A small network was shown many inputs. Here are its activations along a few directions, one row for each input.
Each table varies a few parts of the input and shows all the possible inputs, shuffled.
A made-up example of a description, with smaller parts first: one of 4 places along a line, together with either a single point or one of 9 places around a ring or (one of 2 separate values, together with one of 8 places around a ring).
Shared parts are said once, and a part with two or three values counts as separate values.
In the rows, 128 means zero.

Other details of the inputs vary at random and push rows far along two fixed directions, the same in every table; ignore that.
To show where, the next rows are all for the same input, with only those details redrawn:
[158 120 102 105  93 100 103 157  82 188  71 120  32]
[150 129  91 164 111 122 133 192 102 160 103 111  52]
[145 129  90 169 117 127 136 188 107 152 111 113  63]
[143 116 114  42  87  90  93 101  76 193  63 147  53]
[141 120 112  55  94  97 106 107  83 186  74 146  62]
[147 122  98 114 102 108 119 156  91 172  87 123  49]
[148 130  90 180 119 131 139 198 107 150 114 111  61]
[155 131  79 222 127 139 149 232 114 140 129  95  55]

A family of inputs:
r1: [107 120 146 128 124 189 163  86 140  63 186 167 197]
r2: [170 127 124  96 109 149 130  93 123 113 120 154 151]
r3: [199 131 102 228  96 156 130 195 150 125 135  87  63]
r4: [ 84 121 152  14 125  78  68  41 121 140  91 147 163]
r5: [178 107 148  44  65 130  87 110  78 153  87 131  80]
r6: [112 115 145  33 141 128 124  19  95 173 102 176 129]
r7: [204 117 130 114  71 132  86 140  92 157  69 108  56]
r8: [140 129 142  49 112  68  73 118  98 176  64  82  98]
r9: [ 79  99 147  23 117  99  86  59 150 142 108 156 187]
r10: [120 132 146 120 136  90 109 136 126 140  96  84 123]
r11: [ 93 128 166 141 161  89 159  93 144 123 166 133 205]
r12: [200 126  97 184  98 143 124 168 144 128 130 102  77]
r13: [ 98 110 110 221 158 146 146 208 189  90 160 100 178]
r14: [ 91 140 114 168 179 177 167  98 135 110 188 156 176]
r15: [134 126 140 167 151 181 163 157 160  51 201 154 150]
r16: [ 95 153 133 230 167 130 174 181 162  92 177  77 180]
r17: [ 79 132 157 176 169 108 175 108 153 100 191 128 221]
r18: [154 141  96 224 120 175 149 156 169  84 193 120 136]
r19: [ 97  99 149  83 113  99  93 109 147 147  89 129 146]
r20: [110 153 124 224 174 122 179 192 163  92 172  78 183]
r21: [207 122 131 125  75 133  98 147  95 157  67 109  62]
r22: [141 134 109 117 115 160 143  72 167  98 178 156 168]
r23: [ 61 124 141  50 159 107 116  48 160  93 146 159 225]
r24: [102 145 151  10 128 126 108  29 119 161  80 194 128]
r25: [ 87 113 157  26 134  81  86  49 135 136  88 145 163]
r26: [ 84 145 158 123 154 101 157  96 150 116 146 114 198]
r27: [112 143 119 213 177 125 161 191 161  84 162  81 175]
r28: [ 68 141 106 139 150 150 172  84 140  95 179 184 183]
r29: [147 145 141  63 117 118  96 109 109 187  52 148  62]
r30: [179 115 136 182  90 163 129 195 108 114 124 100  83]
r31: [181 130 124 120  89 146 105 123 103 128 107 131 108]
r32: [ 86 149 147 103 155 102 152  94 148 116 156 115 208]
r33: [ 92 145 124 229 175 141 161 182 165  78 172  78 177]
r34: [121 122 111 127 110 119 130 128 103 153  98 140  75]
r35: [ 64 117 127 156 149 141 131 133 182  91 171 134 211]
r36: [161 123 145 190 138  69 127 202 112 168 116  69 102]
r37: [153 123 112 199 144 157 137 172 104 160 114  97  61]
r38: [159 127 155 150 108  54  87 176  87 195  92  70  74]
r39: [113 129 152 152 145 183 157 121 157  48 204 165 164]
r40: [ 84 152 133  45 169 151 155  33 151 116 138 213 199]
r41: [108  99 139 108 105 104  84 143 140 152  86 110 122]
r42: [135 117 163  15 105 135 100  56 119 105 141 180 125]
r43: [105 129 114 123 171 165 161  81 128 132 166 157 163]
r44: [215 126 110 152  85 143 102 184  99 147  91  93  65]
r45: [176 120 130 178  89 165 117 197 100 114 135 101  83]
r46: [112 160 109 158 167 171 157 147 156 114 151 152 144]
r47: [ 92 135  98 198 155 157 188 145 147  92 168 153 148]
r48: [ 72 123 138 109 157 114 116  92 157  91 137 137 189]
r49: [119 126 162 103 135 168 143  92 154  66 181 177 153]
r50: [ 86 169 117 164 177 177 161 121 161  94 170 173 178]
r51: [143 147 131 214 128 100 122 228 122 150 119  39  92]
r52: [156 111 145  76  97 152 126 102 105 114 125 150 138]
r53: [140 106 140  49 114  62  58 117 107 168  48 105  90]
r54: [111 122 111  74 131 117 142  84 112 141 116 176 127]
r55: [182 117 129  82  66 117  87  81 120 160  90 128  67]
r56: [ 89 135 158  14 128  77  86  43 112 146  97 131 168]
r57: [103 134 152 124 147 181 148  98 158  47 215 182 181]
r58: [178 123  95 237 155 157 148 224 109 155 122  82  54]
r59: [149 129  87 169 115 127 136 194 102 155 107 110  58]
r60: [ 97 132 155 123 159  86 152  95 139 127 170 130 208]
Describe the family of inputs behind these rows. -> one of 5 places around a ring, together with either one of 3 separate values or one of 4 places along a line or one of 5 places along a line
The inputs of r56 and r8 match in every part but the place on the ring of 5. If r38 is changed in the same way as r56 into r8, which row does it become? -> r60
Change only the place on the ring of 5 in r19. List by row number the other rows that result. -> r9, r13, r35, r41
Change only the choice among 3 separate values in r6. List by row number the other rows that result. -> r29, r47
Change only the choice among 3 separate values in r28. List by row number the other rows that result. -> r14, r50

A family of inputs:
r61: [112 124 161 198 148  58 101 211 158 123 123  24 163]
r62: [150 129 145  89 107 110 114  98 103 150 113 129 102]
r63: [176 126 135 104 100 107 106 134  95 165  88 110  76]
r64: [130 127 128 173 135 150 144 162 134 106 146 122 132]
r65: [151 125 130 107 107 123  92 147 118 148  88 117  79]
r66: [160 120 129 113 103 122 100 137 107 159  93 112  87]
r67: [107 141 112 172 160 117 154 162 120 147 132 118 111]
r68: [ 98 142 100 176 167 128 156 154 138 141 132 121 131]
r69: [157 137 114 203 128 146 138 181 134 122 138  95 106]
r70: [134 128 119 128 115 130 130 113 132 125 133 130 134]
r71: [130 119 147  93 116 122 119 107 114 135 120 143 119]
r72: [ 91 124 125  85 132 144 144  54 148  98 162 175 204]
r73: [111 123 117 156 135 152 148 133 154  95 157 142 164]
r74: [133 134 124 168 134 149 131 176 135 107 136 115 114]
r75: [128 128 145  84 118 122 111 111 120 129 118 144 113]
r76: [140 138 129 173 141 142 160 143 137 108 167 125 144]
r77: [ 95 120 125  89 134 142 133  78 152  97 151 168 178]
r78: [147 123 139 114 113 123 118 128 107 144 120 125 105]
r79: [140 127 126 182 137 145 135 184 133 109 147 111 103]
r80: [114 124 124  88 116 131 113 104 139 118 121 151 137]
r81: [139 117 133  96 114 126  99 121 121 141 101 131 101]
r82: [159 126 135  85 106 112 107  99 112 159  98 130 107]
r83: [131 132 114 147 129 139 147 120 144 110 152 136 158]
r84: [152 122 136 101 106 121 107 126 100 152 100 119  98]
r85: [113 121 139  89 126 136 124  82 136 121 129 157 156]
r86: [ 66 142 120 103 174 121 163  77 133 129 145 165 183]
r87: [ 83 138  92 173 164 130 164 145 146 128 145 132 152]
r88: [137 120 135 104 120 129 111 129 115 131 110 129 105]
r89: [128 135 134 119 130 136 142  96 126 114 145 138 151]
Describe the family of inputs behind these rows. -> either a single point or (one of 4 places along a line, together with either a single point or one of 6 places along a line)
Start at r62 and move only the place on the line of 4, one step at a time. The first step leads to r89. Which rows follow, in order? -> r69, r70
Change only the place on the line of 4 in r84. List by row number the other rows that result. -> r66, r72, r78

A family of inputs:
r90: [156 123 133  58 108 115  94  98  90 187  63 141  74]
r91: [ 85 134 111 139 166 168 180 110 144  94 179 181 184]
r92: [ 74 129 144  71 152  90 113  79 144 151 105 128 174]
r93: [164 141 116 186 135 141 148 186 121 129 131 105  98]
r94: [ 89 136 146  97 150  77 125 101 141 135 124 114 178]
r95: [121 134 131  97 135 146 117 104 122 125 118 145 121]
r96: [117 123 114 159 135 166 134 133 166  86 147 131 170]
r97: [125 133 120 149 125 149 140 129 160  77 166 129 187]
r98: [148 134 122  67 104  98 120  73 104 170 101 143 104]
r99: [157 112 143 115  94 124 104 127 122 125 122 109 132]
r100: [129 131  82 197 136 146 160 175 127 134 145 124 100]
r101: [103 137 143 151 164 163 189  85 147  81 197 164 218]
r102: [162 129 103 124 108 115 107 132 100 184  80 115  58]
r103: [ 91 132 119 189 151 102 130 198 138 135 120  94 124]
r104: [182 122 143  88  82  95  75 145 105 164  77 108  48]
r105: [141 128 138 100 110 113 137  74 106 155 125 140 129]
r106: [114 129 125 157 147 161 138 130 166  91 161 147 152]
r107: [178 129 137 198 115 138 123 210 102 134 123  74  62]
r108: [137 116 114 184 123 146 127 199 138 115 134 120  80]
r109: [ 93 115 175  21 132  53  95  39 109 165  98 129 174]
r110: [ 98 128 151 144 151 160 163  87 167  64 209 158 214]
r111: [152 129 105 191 122 146 122 225 107 134 113  96  45]
r112: [129 135 153  24 112 110 105  54 104 137 105 159 128]
r113: [129 112 105 168 114 150 128 178 143 101 129 119 118]
Describe the family of inputs behind these rows. -> one of 4 places along a line, together with either a single point or one of 5 places along a line
Change only the place on the line of 5 in r113. List by row number the other rows that result. -> r91, r100, r108, r111
Start at r102 and move only the place on the line of 5, one step at a time. The first step leads to r90. Which rows follow, in order? -> r95, r106, r96
Which other rows agree with r109 in the place on the line of 4? List them by row number. -> r99, r101, r105, r107, r110

A family of inputs:
r114: [149 122 120 160 105 123 104 191 126 128 115  86 102]
r115: [ 69 136 129 128 177 154 172  94 152 103 180 176 194]
r116: [141 129 126  75 121  90 119  84 110 161 102 135 129]
r117: [111 110 158  22  98  92  85  62 118 135 108 153 130]
r118: [117 124 116  98 114 119 106 109 141 142  91 135 123]
r119: [113 145 137 157 159 134 167 138 136 113 163 138 156]
r120: [128 140 147 199 162 153 154 165 138  91 167 101 152]
r121: [131 130 141 129 130 172 164  69 144  79 187 165 193]
r122: [125 121 111 137 112 126 117 163 122 136 100 113 106]
r123: [145 117 132 128 116 117  99 185 110 155  80 114  59]
r124: [ 96 136 119 161 146 153 145 120 188  77 176 131 203]
r125: [111 125 115 109 129 180 152  82 148  82 160 189 167]
r126: [132 131 133  89 130 114 104 127  91 176  83 122  67]
r127: [159 125 111 106 104 149 122 114 102 159 110 149  75]
r128: [156 149 106 206 138 175 182 159 138  93 182 132 132]
r129: [157 119 137  67  89 145  97  88 120 118 120 158 116]
r130: [137 121 151 112 119 119  96 155 126 131 112 119 105]
r131: [118 122 177  58 128 109 117  64 117 136 126 152 161]
r132: [126 108 120  54 108 102  94  93 120 155  76 142 114]
r133: [ 97 134 102 158 148 142 157 131 135 122 153 137 160]
r134: [122 143 151  67 139 108 126  84 101 147 112 141 122]
r135: [102 120 128  74 125 106 122  81 110 156 117 155 116]
r136: [117 120 112  78 129 108 117  81 118 162 104 148 131]
r137: [117 121 119 148 139 139 131 138 166  91 159 122 174]
r138: [141 116 112 184 115 124 116 211 121 134 106  95  59]
r139: [121 130 129 197 142 144 162 153 146  93 174 107 184]
r140: [188 127 122 213 105 114 108 211 126 157  98  51  68]
r141: [ 95 137 149 114 160 150 131 109 150  79 164 146 180]
r142: [148 118 145 165 117 112 125 158 118 129 134  96 108]
r143: [119 129 131 126 140 137 117 153 120 125 106 124  98]
r144: [178 114 129 159 109 105 108 171 115 155 102  74  91]
r145: [113 131 114  85 124 111 113  75 126 166  98 147 130]
r146: [157 135 120 194 122 107 138 202 108 146 125  84  65]
r147: [129 145 120 128 131 111 137 102 135 142 124 128 144]
r148: [117 147 110 194 149 137 174 158 137 105 169 116 166]
Describe the family of inputs behind these rows. -> one of 5 places around a ring, together with either a single point or one of 6 places along a line
The inputs of r146 and r117 match in every part but the place on the ring of 5. If r134 is changed in the same way as r146 into r117, which row does it become? -> r141
Change only the place on the ring of 5 in r125. List by row number the other rows that result. -> r121, r127, r128, r129
Start at r118 and move only the place on the ring of 5, one step at a time. The first step leads to r145. Which rows follow, in order? -> r147, r140, r124
